Each row below holds a small network's activations on one input, seen along a few directions.
In each table, some parts of the input vary, and every possible input appears once, in random order.
A made-up example of a description, with smaller parts first: one of 3 separate values, together with either a single point or one of 9 places along a line or (one of 4 places along a line, together with one of 5 places around a ring).
Shared parts are said once, and a part with two or three values counts as separate values.
In the rows, zero is written as 128.

Other details of the inputs shift rows strongly along two fixed directions, in all tables alike. That doesn't count.

A family of inputs:
R1: [145 143 122 124 112 131 138 135 132  93 104 116 123 135]
R2: [140 156 123 128 122 133 126 128 142 111  97 158 153 124]
R3: [132  61 156 166 213 205  99 133 128 206 201 132  88 111]
R4: [125 132 135 128  85 120 128 131 128  99 118 115 138 145]
R5: [138 137  77  98 144 119 140 107 137 148 153 109 126 130]
R6: [131 167 125 131 128 120 140 130 128 106 101 135 138 132]
R7: [136 135 119 133 118 126 140 140 126  95  94 116 126 118]
R8: [119 112  80 104 131 108 136 132 127 150 149  96 126 113]
R9: [115 144  86 101 140 102 135 122 130 160 155 114 138 126]
R10: [135 151 132 129 112 102 139 124 135  94 121 128 126 142]
R11: [131 136 118 130 118 134 131 134 140 114  82 159 143 114]
R12: [154 131 121 121 106 144 126 134 147  98 100 139 138 127]
R13: [130  62 162  55 136 116  94 100  87 195 168 131 121 100]
R14: [105 139  91 105 123 108 127 114 126 166 157 113 154 133]
R15: [154 144 122 125 116 132 130 118 150  98 106 151 141 131]
R16: [135 119 231 198 145 163 116 154 118  92 134 141  83 152]
R17: [122 147 121 133 124 120 144 136 125 109  86 136 129 122]
R18: [ 95 118  86 107 120 107 132 120 122 169 142 114 145 124]
R19: [116 103 232 211 135 165 110 151 108 101 128 139 102 142]
R20: [103 107 112 127 167 126 129 130 121 185 168 119 109 120]
R21: [125 145 137 132  95 108 131 115 131 100 124 126 141 148]
Description of these inputs: either a single point or (one of 4 places along a line, together with one of 5 places around a ring).
Change only the place on the ring of 5 in R1. List by row number the other rows that result. -> R5, R6, R7, R17
Start at R3 and move only the place on the line of 4, one step at a time. The first step leads to R7. Which rows follow, in order? -> R8, R19

A family of inputs:
R22: [117 143  75  79  82  81 148 117 126 114  76 129 165 110]
R23: [124 139 166 140 110 122 124 140 119  95  86 152 135 120]
R24: [140 152  77  65  75  91 139 103 134 105  86 133 166 122]
R25: [131 103 113 101 130 131 122 105 124 157 166 109 118 132]
R26: [140 150 175 140  99 119 122 143 121  84  79 156 141 128]
R27: [139 132 169 134  99 121 123 135 125  79 105 130 132 138]
R28: [132 146 142 167 113 132 132 139 157  84  96 154 130 134]
R29: [101 148 101 131 147 115 135 115 126 168 175 107 132 147]
R30: [129 100 228 186 157 168 106 149 111 131 162 139  87 136]
R31: [134 131  90 116 169 140 139 130 136 160 153 110 107 130]
R32: [125 118  78 130 147 156 128 132 142 161 154 117 135 130]
R33: [146 153 144 159 127 120 142 137 142  73  96 153 121 131]
R34: [133 124 167 188 180 189 121 139 123 139 147 122 100 131]
R35: [111  94 107 112 135 117 131 121 117 167 154 105 119 121]
R36: [114 101 107 108 134 119 122 129 119 163 160 104 121 118]
R37: [133 114 110  93 144 129 115 115 127 168 154 125 139 120]
What do these inputs look like to the network? -> either a single point or one of 5 places around a ring or (one of 2 separate values, together with one of 5 places along a line)
List by row number the other inputs of the same sort as R26. -> R22, R23, R24, R25, R27, R30, R35, R36, R37

A family of inputs:
R38: [144 150 167 150 114 130 131 141 134  75  74 162 129 128]
R39: [132 160 116 120 103 102 140 129 135  92  77 149 150 121]
R40: [104  94 107  77 119 103 114 110 108 187 164 111 141 115]
R41: [118 108 189 192 189 175 117 146 114 153 150 140  90 127]
R42: [114 108 148 169 173 153 127 135 122 158 169 116  95 135]
R43: [132 158 174 167 114 122 135 139 127  73 104 135 122 147]
R44: [131 114  46  92 123 125 138 120 145 153 153  92 135 120]
R45: [112 128  74 106 142 118 130 115 135 178 183 101 137 134]
R46: [134  95 166 172 177 187 112 142 126 152 153 135  98 123]
R47: [113 121  75 101 152 125 125 114 137 190 161 130 144 116]
R48: [125  75 225 153 158 156  99 133  95 152 163 138  87 128]
R49: [124 129 103 108 157 126 128 108 127 171 166 121 126 129]
R50: [151 154 112 113  83 114 136 130 147  70  63 151 158 121]
R51: [117 131 100 110 147 127 125 108 131 175 165 126 137 132]
R52: [123 138 128  82  60  70 133 123 110  86  75 126 157 118]
R53: [136 160  87 106  85 101 150 141 137  76  58 126 151 116]
R54: [142 112 195 128  79 120 114 133 110  76  86 145 132 127]
R55: [142 104 194 184 171 183 108 135 129 136 177 130  89 147]
R56: [146 162 155 133 102 118 136 129 132  71  82 149 134 140]
R57: [130 133  19  56 123  95 143 110 143 167 169  81 143 122]
R58: [123 111  87 119 150 134 135 128 133 160 162  99 111 125]
R59: [118 167  67 102  77  89 150 136 138  93  64 127 173 118]
R60: [156 144 233 191 122 165 116 138 128  58  89 171 112 151]
R61: [106 116 105 142 150 137 130 129 130 167 165 111 121 133]
The inputs of R55 and R57 match in every part but one. If R46 is changed in the same way as R55 into R57, which row does it become? -> R53
What do these inputs look like to the network? -> one of 4 places along a line, together with either a single point or one of 5 places around a ring
